Each row below holds a small network's activations on one record, seen along a few directions.
After each row come some of the record's fields: Loti, Puze, Por, Fopu, Zus, Kot.
A field that a record lacks is left out.
The largest differences between rows may come from other fields.
Strong random noise was added to every row along 2 fixed directions; ignore it. To show where, here is one row again and again, with new noise each time:
[ -75  121 -136 -336 -209 -126  143  254 -299 -153  340  111 -217  -88
   19]
[-377   56  -72  -76  116   56 -385  417  406  168 -297  -18   11  261
  196]
[-218   99  -36 -167  -10  -40 -181  420  274  213  -97   23   28  258
  187]
[-320   72  -52 -104   76   22 -320  427  384  206 -240   -6   31  279
  202]

[-126 -163  116  311  155   35  -34 -466  -95 -490 -144  -34  -15 -266
 -212]
Loti is w2, Fopu is j2, Zus is c1, Kot is f2
[ 204   29   48  -72  -73  184  -98    1   74  128 -176  -10   24  136
  -23]
Puze is k1, Por is v4, Zus is c2, Kot is f1
[-414   71 -249 -146  223  223 -358  287  110  -21 -224   11 -322 -132
  116]
Loti is w1, Fopu is j1, Zus is c5, Kot is f1
[ 110   43   71 -169 -134  -98  350  192 -122   40  431   20   59  167
   50]
Loti is w2, Puze is k1, Por is v2, Zus is c7, Kot is f1
[ 368 -130  165  135 -134  -98  107 -396  -24   21   98   72   58 -103
 -172]
Loti is w1, Puze is k1, Por is v5, Zus is c3, Kot is f2
[-393  -55 -231   44   67  149 -324  118  -10 -423 -109 -114 -270 -283
  -21]
Fopu is j2, Zus is c2, Kot is f1
[ 437  135  183 -104  -51  -43  -76  -28  537  561 -257  -99  302  375
   14]
Loti is w2, Puze is k2, Por is v5, Zus is c4, Kot is f1
[ -34  -67   12  123  -18 -120  164   13 -245  -75  189   68  -31   47
   45]
Puze is k5, Por is v2, Zus is c3, Kot is f2
[ 86  38 198  77  29  16  75 101 176 407 -82  20 364 239 108]
Fopu is j1, Zus is c1, Kot is f1
[-152  -33  344  158   -8 -291  121  227  434  368  118  -55  463  573
  344]
Loti is w2, Puze is k4, Por is v3, Zus is c6, Kot is f2
[  77  -15 -258 -149  -47  326 -218 -205 -222 -158 -153   63 -362 -283
 -241]
Puze is k1, Por is v4, Zus is c5, Kot is f1
[ 138  -36  302  300  -88 -161   65 -118  186  200  -70   46  331  147
  -15]
Fopu is j2, Zus is c3, Kot is f2
[ 148  146  -49 -234 -115  -99  191  -25 -204  -30  221  -33  -64  -29
 -185]
Puze is k2, Por is v3, Zus is c4, Kot is f1
[ -61   27  -25  145   16  120 -334  -19  222  133 -290  -56  -57  157
   59]
Puze is k4, Por is v4, Zus is c3, Kot is f2
[  -4  -43 -211 -228  -89  103  -77  -96 -248 -257  157   -4 -363 -368
  -82]
Loti is w2, Puze is k1, Por is v5, Zus is c5, Kot is f1
[  50  -66  -57  106   97   50  -53   35 -107 -249   24  -11  -56   14
  -24]
Puze is k3, Por is v4, Zus is c2, Kot is f1
[-164  116 -114 -293 -130   57  166  218 -319 -164  396   88 -329 -141
   43]
Loti is w2, Puze is k4, Por is v2, Zus is c5, Kot is f1
[ 267  -67 -109 -185  -83   45   25 -309 -367  -87  -67   39 -220 -257
 -246]
Puze is k5, Por is v1, Zus is c1, Kot is f2
[ -82  -24  -10  -29 -114 -245  343  278  -37    0  293   32  125  145
  129]
Fopu is j1, Zus is c6, Kot is f1
[ 289  -70  246  257   90   28 -105 -240  194  259 -134  -28  332   81
  -56]
Puze is k1, Por is v5, Zus is c1, Kot is f1
[ -13   25   78  184  -18   -6  222 -293 -313 -380  212  -25  -60 -182
  -18]
Loti is w2, Fopu is j2, Zus is c1, Kot is f2
[-112  -17  -58  272  273  206 -392  -92  263  158 -445  -53   33  112
   73]
Puze is k2, Por is v4, Zus is c1, Kot is f2
[  92  -41  -57 -196 -162  -23   72  -27 -244 -137  300  140 -116 -200
   21]
Loti is w1, Puze is k1, Por is v5, Zus is c2, Kot is f1
[ -89   14  -69  187  109  -34  -69 -176   91 -147 -136   -4   68 -124
  -78]
Fopu is j2, Zus is c4, Kot is f1
[   3   -3  134   47  -49 -222  114  203  268  239  139 -100  242  211
  289]
Loti is w2, Fopu is j2, Zus is c6, Kot is f1
[ 288   91  145  -82   16  -63    0  -47   -1  208  -71   92  136   88
 -128]
Puze is k2, Por is v1, Zus is c1, Kot is f1
[-225  -46 -106  213  188  -13 -195  -84   49 -241  -19   20 -139  -27
    5]
Loti is w1, Puze is k2, Por is v4, Zus is c6, Kot is f2
[-327  -20 -234 -206  -45  -63   57  338 -262 -304  211  -53 -294 -170
   99]
Fopu is j1, Zus is c2, Kot is f1
[ -89  -22    7  225  235  105 -256  -30  227   78 -407  -12  -14  166
  -52]
Puze is k3, Por is v2, Zus is c1, Kot is f2
[ 510  115  200    9 -230 -340  459   57   43  294  416   83  374  370
   23]
Puze is k2, Por is v4, Zus is c6, Kot is f1
[-551  -97   19  360  375  106 -341   73  594   14 -633  -96  213  264
  126]
Loti is w1, Fopu is j2, Zus is c4, Kot is f1
[-265 -213  118  487  173  -65   29 -244  -54 -397    4   46   23  -84
  -64]
Loti is w1, Fopu is j1, Zus is c3, Kot is f2
[-241 -254  -75  350  273  186 -469 -416  113 -318 -357  -38 -142 -285
 -181]
Loti is w1, Puze is k1, Por is v5, Zus is c3, Kot is f2
[ -13 -159   40  298  158  121 -178 -534  -56 -470 -288  -68  -39 -351
 -215]
Loti is w2, Fopu is j2, Zus is c1, Kot is f2
[ 135 -174 -100   23 -116  213 -112 -565 -550 -534  -68   27 -353 -561
 -413]
Puze is k1, Por is v3, Zus is c1, Kot is f2
[  35 -119  -57 -119  -13  -90   84 -189 -319 -169  143   61 -215 -202
  -99]
Loti is w1, Puze is k5, Por is v1, Zus is c3, Kot is f2
[ 244  -92   92  109 -173 -165   93 -175   54  200   60   85  297  110
    1]
Puze is k1, Por is v5, Zus is c6, Kot is f2
[ 116   81   70 -131 -153 -182  146  251   73  401   68  -37   54  342
  132]
Puze is k3, Por is v2, Zus is c3, Kot is f2
[   6  -12  138  296  -27 -270  202  145  308  197   37   24  452  301
  173]
Fopu is j2, Zus is c6, Kot is f1
[ 441   38 -101 -263 -294   37  278 -418 -416 -154  310   51  -69 -294
 -247]
Loti is w2, Puze is k1, Por is v5, Zus is c4, Kot is f1
[-122    7    3   -4 -126 -103  108  322  161   64  116  -44   61  129
  208]
Fopu is j2, Zus is c2, Kot is f1
[ 277  -52  311   55 -190 -183  186   54  204  482   49   16  311  365
  109]
Puze is k1, Por is v1, Zus is c3, Kot is f2
[  67   46 -270 -208  -84  103 -121  -48 -139   45  -21  -88 -137 -194
 -130]
Puze is k1, Por is v5, Zus is c4, Kot is f1
[-316 -178  103  365  240    3 -253   46  412 -119 -289  -71  303  162
   43]
Fopu is j2, Zus is c6, Kot is f1
[  43  111 -236 -178   38  135   56 -137 -445 -304  202  -10 -379 -279
  -72]
Loti is w2, Puze is k3, Por is v4, Zus is c1, Kot is f1

Which values does each new row have?
[-352 -124   73  281  299  253 -371 -156  301 -227 -398 -182   56  -76
 -108]
Loti is w2, Fopu is j2, Zus is c1, Kot is f1
[-262   67  -48 -172  154   -4 -112  507  431  480 -181  -26   28  294
  367]
Loti is w1, Fopu is j1, Zus is c5, Kot is f1
[ 185  246 -193 -393 -172  168  -69  143  -23  361  -21  130 -200   38
   -5]
Puze is k4, Por is v4, Zus is c5, Kot is f1
[ 290  204 -162 -291 -169  -72  123  104  -83  183  128  -38 -143  102
  -10]
Puze is k3, Por is v4, Zus is c4, Kot is f1
[ 144   -7  324  237   -6 -127    6  -33  456  436 -173  -55  362  333
  245]
Loti is w2, Fopu is j2, Zus is c3, Kot is f2
[-148  -16  351  246   38 -160   12  254  587  517  -70 -156  414  460
  312]
Loti is w2, Fopu is j2, Zus is c3, Kot is f2
[ 292   72  195  -96 -345 -266  542   32 -155  326  480   15  182   67
  162]
Loti is w2, Fopu is j2, Zus is c3, Kot is f2
[ 123  -45   91  136  -57  -88  152 -172    8  -27  -33   70  -34  -94
  -38]
Loti is w1, Fopu is j2, Zus is c3, Kot is f2
[-209 -217   44  299  171   90 -236 -329  -30 -277  -79  -50  -18 -211
   -1]
Loti is w2, Puze is k1, Por is v5, Zus is c3, Kot is f2
[-166 -160  241  566  341  123 -378 -335  544  -63 -504 -138  242   71
  -43]
Loti is w2, Fopu is j2, Zus is c1, Kot is f2
[ 363   61  192   36 -143    4  264 -100   47  172   20   65  214   15
 -106]
Fopu is j2, Zus is c1, Kot is f1
[  85   58  139   91  172   59 -192  -73  186   97 -123  -77  140   52
   41]
Loti is w2, Puze is k2, Por is v5, Zus is c1, Kot is f1
[ 124  -69   25  -30 -159  -12  212  -71 -321 -144  149  192   33 -132
  -85]
Fopu is j1, Zus is c2, Kot is f1
[ 296  198 -149 -400 -188  -58  181  320 -172  202  258   51 -247   68
   35]
Puze is k3, Por is v4, Zus is c5, Kot is f1
[ -90  -13  172   90  -37   91 -174  169  323  214 -259   10  181  137
   75]
Fopu is j2, Zus is c2, Kot is f1
[  78  -91  146  132  -50   11  285 -306 -339 -403  254   32   26 -304
 -157]
Loti is w2, Fopu is j2, Zus is c1, Kot is f1
[ 243  -25    3   62   96  224 -180 -139   81   97 -236   99    6   19
 -168]
Puze is k1, Por is v4, Zus is c1, Kot is f1
[ 149   21  -26  -41  -57   64   92  -31  -65  -86 -120   60    0 -106
    0]
Fopu is j2, Zus is c2, Kot is f1
[ -56    6  -12  173   19 -123  134  -58  107  -35  -53  -15  167   -5
    3]
Fopu is j2, Zus is c4, Kot is f1
[-141 -176 -146  178  172  297 -446 -307 -173 -474 -247   80 -238 -475
 -252]
Puze is k1, Por is v5, Zus is c2, Kot is f1
[-568 -134 -164  196  127   31  -78  -11 -163 -602  -48  -34  -99 -176
  -31]
Fopu is j2, Zus is c6, Kot is f1
[-271  -74  -29  197  210  388 -475 -247   86 -278 -500    9  -60 -270
 -211]
Fopu is j2, Zus is c1, Kot is f1
